Each row below holds a small network's activations on one input, seen along a few directions.
In each table, some parts of the input vary, and every possible input appears once, in random order.
Descriptions start from the smaller parts, as in this example, which fits no table here: one of 3 separate values, together with either a single point or one of 11 places along a line or (one of 4 places along a line, together with one of 5 places around a ring).
Shared parts are said once, and a part with two or three values counts as separate values.
In the rows, 100 means zero.

Other details of the inputs shift rows strongly along three fixed directions, in all tables alike. That doesn't count.

Rows:
R1: 101	113	106	114	90	128	81	90	118	99	93	69	88	108
R2: 92	93	120	100	84	126	102	78	102	100	104	80	89	100
R3: 101	109	115	115	89	129	85	92	125	96	94	79	84	108
R4: 104	103	69	96	127	68	118	112	98	92	126	123	108	89
R5: 81	98	113	100	89	117	105	77	101	101	94	69	89	103
R6: 130	90	124	93	100	53	102	82	99	118	104	97	87	109
R7: 106	101	70	102	120	66	115	113	90	91	124	130	94	88
R8: 99	111	81	90	97	99	87	158	89	71	33	170	169	116
R9: 134	91	119	84	108	59	101	78	104	120	108	95	97	107
R10: 89	98	120	108	89	128	82	100	113	114	100	78	83	101
R11: 119	117	71	113	126	72	98	127	112	89	114	128	94	96
R12: 137	92	120	87	106	60	97	79	92	119	109	97	90	108
R13: 87	99	116	104	94	127	83	98	117	116	97	74	86	99
R14: 68	104	69	114	103	141	122	115	93	74	123	111	96	76
R15: 97	95	113	101	87	127	102	79	95	105	106	71	96	99
R16: 89	96	109	102	84	121	97	76	95	103	100	71	89	101
R17: 60	113	63	120	106	136	97	133	104	88	117	102	96	77
R18: 99	101	72	101	120	61	122	114	101	91	120	126	98	85
R19: 87	108	120	86	69	143	71	125	87	82	6	122	164	135
R20: 130	92	115	85	110	55	100	77	99	120	103	91	96	113
R21: 106	98	74	103	117	66	117	114	98	90	126	133	97	89
R22: 137	93	116	87	105	57	95	78	92	122	110	90	98	109
R23: 56	108	62	117	98	127	119	113	92	73	116	103	95	76
R24: 97	91	122	102	84	130	106	80	102	102	106	80	91	100
R25: 60	111	67	120	107	139	98	134	104	86	117	109	87	77
R26: 113	94	132	71	84	88	66	129	75	118	20	132	163	135
R27: 87	93	113	97	87	122	102	75	106	101	97	76	88	100
R28: 102	102	72	104	119	62	118	115	89	91	121	128	91	86
R29: 139	89	121	86	109	62	105	81	104	122	110	94	98	107
R30: 93	95	115	97	93	128	107	78	102	104	102	71	98	102
Description of these inputs: one of 5 places around a ring, together with either one of 2 separate values or one of 4 places along a line.
Changing only the place on the ring of 5 turns R12 into R2. The same change can be made to R11. Which row results?
Answer: R3
Start at R5 and move only the place on the ring of 5, one step at a time. The first step leads to R18. Which rows follow, in order?
Answer: R6, R28, R23
Start at R29 and move only the place on the line of 4, one step at a time. The first step leads to R9. Which rows follow, in order?
Answer: R27, R18
Change only the choice among 2 separate values in R8. List by row number the other rows that result.
Answer: R13

Rows:
R31: 93	83	104	74	105	73	109	106	76	121	91	110	131	99
R32: 117	91	108	92	84	72	121	84	73	79	86	131	110	107
R33: 111	99	102	94	102	81	80	126	90	122	89	111	126	103
R34: 103	101	105	97	101	73	80	125	89	114	74	121	100	105
R35: 74	100	120	106	83	153	81	109	101	112	85	74	101	102
R36: 104	102	124	119	103	96	81	65	122	137	139	31	24	98
R37: 90	107	116	107	83	155	97	91	121	86	77	78	105	108
R38: 126	105	101	91	112	92	85	116	94	106	87	118	123	114
R39: 100	96	108	96	97	73	78	124	96	113	78	127	100	107
R40: 87	102	119	106	80	154	96	90	128	85	80	84	105	110
R41: 128	107	104	97	107	87	98	111	106	94	82	116	128	117
R42: 78	107	114	111	74	142	91	85	120	75	69	86	88	112
R43: 159	110	108	110	126	28	98	66	128	117	135	72	50	113
R44: 126	85	113	87	91	85	125	90	80	88	97	129	128	104
R45: 113	96	130	112	109	108	87	70	137	145	147	32	38	90
R46: 110	77	117	84	90	84	110	109	66	115	103	129	120	94
R47: 125	106	95	91	107	89	82	113	91	107	88	113	129	111
R48: 85	88	99	79	99	61	104	101	68	113	80	112	114	102
R49: 66	108	31	109	134	97	155	113	109	61	151	119	108	66
R50: 88	105	114	101	88	161	84	96	109	98	82	80	101	105
R51: 77	126	32	131	129	97	127	130	123	52	135	128	76	73
R52: 61	128	37	136	110	125	117	111	118	53	132	96	77	76
R53: 60	119	30	130	124	92	106	145	99	82	143	120	80	64
R54: 71	94	124	103	80	153	81	108	113	112	86	84	98	99
R55: 89	109	108	109	79	151	92	88	113	87	81	70	115	109
R56: 64	82	123	100	62	138	104	85	66	99	89	92	86	92
R57: 124	83	110	81	96	91	112	95	68	100	101	131	123	101
R58: 140	95	103	90	125	15	123	43	112	116	138	67	61	105
R59: 123	99	106	88	108	92	85	115	106	105	87	127	120	111
R60: 107	90	97	71	110	80	110	93	78	106	90	112	134	106
Describe the family of inputs behind these rows.
Answer: one of 5 places along a line, together with either one of 2 separate values or one of 4 places along a line
Changing only the place on the line of 5 turns R40 into R42. The same change can be made to R55. Which row results?
Answer: R52
